A small network was shown many inputs. Here are its activations along a few directions, one row for each input.
In each table, some parts of the input vary, and every possible input appears once, in random order.
Descriptions start from the smaller parts, as in this example, which fits no table here: one of 6 places along a line, together with either a single point or one of 9 places along a line or (one of 2 separate values, together with one of 8 places around a ring).
Shared parts are said once, and a part with two or three values counts as separate values.

Other details of the inputs shift rows strongly along three fixed directions, in all tables alike. That doesn't count.

A family of inputs:
R1: [ 25 -17   5 -21  -6  21  18   1  25  28   4  23]
R2: [ 29   0   8   5 -34 -11   8 -10 -12   0 -12  51]
R3: [-24  58  39 -15  -1  22 -59 -28  -8 -41 -33 -52]
R4: [  6 -16 -10  16 -11 -19  12  -4 -22 -10   5  28]
R5: [-40  79 -23  22  12 -16 -32 -14 -20 -49 -18 -69]
R6: [  6  13  36  -5  -1 -17 -54  -9 -35 -45 -18  -6]
R7: [-13  23 -30  41 -29 -27  31 -13  -9  -4  -1  19]
R8: [-15 -26 -53  16  36  -3  36  21  17  25  20 -20]
R9: [  8  17 -45  50 -27 -55  29   9 -22  -4   4  32]
R10: [  5 -12  25 -21   8  14 -21  -9  -5 -14  -1  -3]
R11: [-21 -10 -18 -24  45  25   5   9  24  14  18 -56]
R12: [  6 -12 -29  -5  20  18  32  17  39  35   9 -11]
R13: [-23 -19 -63  28  37 -11  43  20  17  19  26 -23]
R14: [-53  25 -28   0  47   8  -6   9   5   1  19 -83]
R15: [ -2 -16  -9   8  -5  -8  13   7  -9 -11  10  10]
R16: [ -6  27  29 -30   8  23 -25 -10  12   8 -10 -27]
R17: [ 14   6  26 -15 -18  11  -2  -7   5  14  -3  20]
R18: [ 11 -18  40 -34   8  29 -28  -4   1 -12  -3  -7]
R19: [ -6  -2  37  -5 -12   7 -24 -23 -17 -26 -11   5]
R20: [ 13 -19  31  -4  -6   2 -20   0 -11 -25 -13  21]
R21: [ 23 -19   0 -35  18  21   7  20  37  44   7  -8]
R22: [  6 -27  20  12 -35  -6   8  -8 -17 -15   0  46]
R23: [ 30  -3   9  12 -26 -12   5  -6  -8  -2 -20  51]
R24: [  3 -25  24 -10  -8  14  -7 -13  -6   1  -3  18]
R25: [ -4  26  50 -54  21  46 -48 -13  21  10 -15 -43]
R26: [-14 -28 -17 -10  23  11  30  13  20  38  31 -12]
R27: [ -2 -38  13 -33  18  31  12  18  25  35  23  -7]
R28: [  1   8 -14  34 -45 -20  29  -6  -9  -5  -4  42]
R29: [ -8  20  24 -23   3  31 -23 -18  17   1 -14 -25]
R30: [  5 -24  15 -28  17  25  -6   1  11   4   9 -13]
R31: [-41  40 -10  47 -14 -34 -18 -22 -46 -59 -10 -21]
R32: [  5   2  69 -32  -4  19 -52 -20 -20 -25 -14   0]
R33: [-18  13 -26  41   6 -32   1  -3 -26 -36  -2  -8]
R34: [-27  42 -36  13  10  -6   4   5   4 -13  -1 -44]
R35: [ 31  -4  19  -9 -24  -8 -11  11  -3   1 -11  33]
R36: [  9 -26  20  13 -31  -5  10 -15 -18 -12   1  45]
R37: [-19  35  -2  -4   7   9  -8  -1   6   5  -1 -34]
R38: [ 15 -18   9 -17 -13  26  17  -4  23  36  -2  23]
R39: [-19   8 -50  10  15   0  42  15  22  50  21 -18]
R40: [  2 -36 -26  -9  28   4  19  31  19  31  26 -16]
R41: [ -1 -12 -11  32 -23 -35  22  -4 -32   0  11  45]
R42: [ 26 -51  22 -51  29  30 -13  21  24  38   9  -4]
R43: [-12  40  -6   9  13  -5 -18  -8   0 -22 -20 -31]
R44: [ 22 -29  15  16 -17 -12   5   1 -16 -17  -4  46]
R45: [ 21   6 -14  14 -17 -28   4   7 -12   7  -7  29]
R46: [ 16  16  11  -7  -7  -6 -22   6  -4  -6 -13  -1]
R47: [ -1 -36  11 -32  23  30  10   8  24  39  24  -5]
R48: [ 33  -3  18  -8 -19 -10 -11   2  -3   5 -10  35]
R49: [  2   5 -11  12 -24 -10  28   8   3  19   8  26]
R50: [ 16 -32  36 -47  22  27 -34  19  14   8   0 -16]
R51: [-18  10 -67  18  17  -7  52  14  26  31  23 -25]
R52: [ 26 -21   6 -15  -4  20  15  14  29  22  -4  23]
R53: [  7  19  -9  25 -13 -16   4  -2  -7 -17 -14  14]
R54: [ 30   5  20  16 -32 -16  -5 -14 -14 -19 -22  55]
R55: [  0  26  50 -32  -7  35 -43 -25   7 -16 -26 -22]
R56: [ -5 -17 -12  37 -27 -25  26 -13 -22 -10   9  42]
R57: [ 25 -27  13   7 -17 -28  -2   4 -22  -8   2  44]
R58: [-27  12 -42  40  19 -32  13   3 -15 -23   5 -22]
R59: [-47  86 -36  32  14 -26 -26 -16 -24 -51 -16 -73]
R60: [-11 -25 -51  10  34 -14  29  28  14  29  31 -22]
Description of these inputs: one of 2 separate values, together with one of 5 places along a line, together with one of 6 places along a line.
- Changing only the place on the line of 6 turns R43 into R52. The same change can be made to R7. Which row results? => R28
- Change only the place on the line of 5 in R57. List by row number the other rows that result. => R11, R19, R26, R58
- Change only the choice among 2 separate values in R28. List by row number the other rows that result. => R22
- Change only the choice among 2 separate values in R46. List by row number the other rows that result. => R40
- Change only the place on the line of 6 in R21. List by row number the other rows that result. => R9, R35, R45, R46, R48

A family of inputs:
R61: [ 17   7  10   4  -6  -8 -15 -12 -11 -16 -19  20]
R62: [ -4 -13  21   0 -12  -3  -3 -16 -14  -5   4  20]
R63: [ 16   5  18   2 -14 -14 -14  -1 -20 -10  -4  19]
R64: [  9  11   9  -3 -31  17   8 -12  15  25 -12  19]
R65: [-15  34  35 -38  27  15 -64 -11  -6 -21 -14 -63]
R66: [ 18  18  10 -12 -29  16  23  -8  22  17  -3  28]
R67: [ 24 -13   6  -6  -3  -1  -1  -1   2   2  -1  16]
R68: [  8 -16  12  -7  -8   5   2   5  -8   1   5  17]
R69: [ 13   8  16   3  -9 -11 -13  -3 -18  -7 -13  25]
R70: [  1 -18  19  -1  -5   7   5  -6  -6   4   7  19]
R71: [-31  -3 -23 -37  60  46  -3  23  44  21  13 -91]
R72: [ 19 -10   7  -4  -4   1   1   4   6   5 -12  20]
R73: [-11 -36 -35 -16  23  17  39  23  29  46  34 -17]
R74: [  3  -8  19   9 -11  -1  -7 -22 -16 -22  -7  21]
R75: [  4 -22  21  -3  -9   8   2  -2   4   1   3  20]
R76: [-23  38  33 -23  18  17 -65  -7 -11 -46 -22 -60]
R77: [-10 -26 -14   1  13  13  27   6  19  17  14  -7]
R78: [ 12  -9   9 -10  -4  -4  -2  -2  -2  13  -2  22]
R79: [ -7   3 -49  31   5 -28  31  16   2   6  13  -9]
R80: [-20   8 -67  34  18 -24  40  25  15  22  17 -16]
R81: [ 17 -26   5  -7  -7   9   8   0   1   0   3  23]
R82: [-40  68 -62  80 -12 -79   1   0 -48 -55  -3 -25]
- What do these inputs look like to the network? => either one of 2 separate values or (one of 4 places along a line, together with one of 5 places along a line)
- Which of the alternatives is R77? => one of 4 places along a line, together with one of 5 places along a line
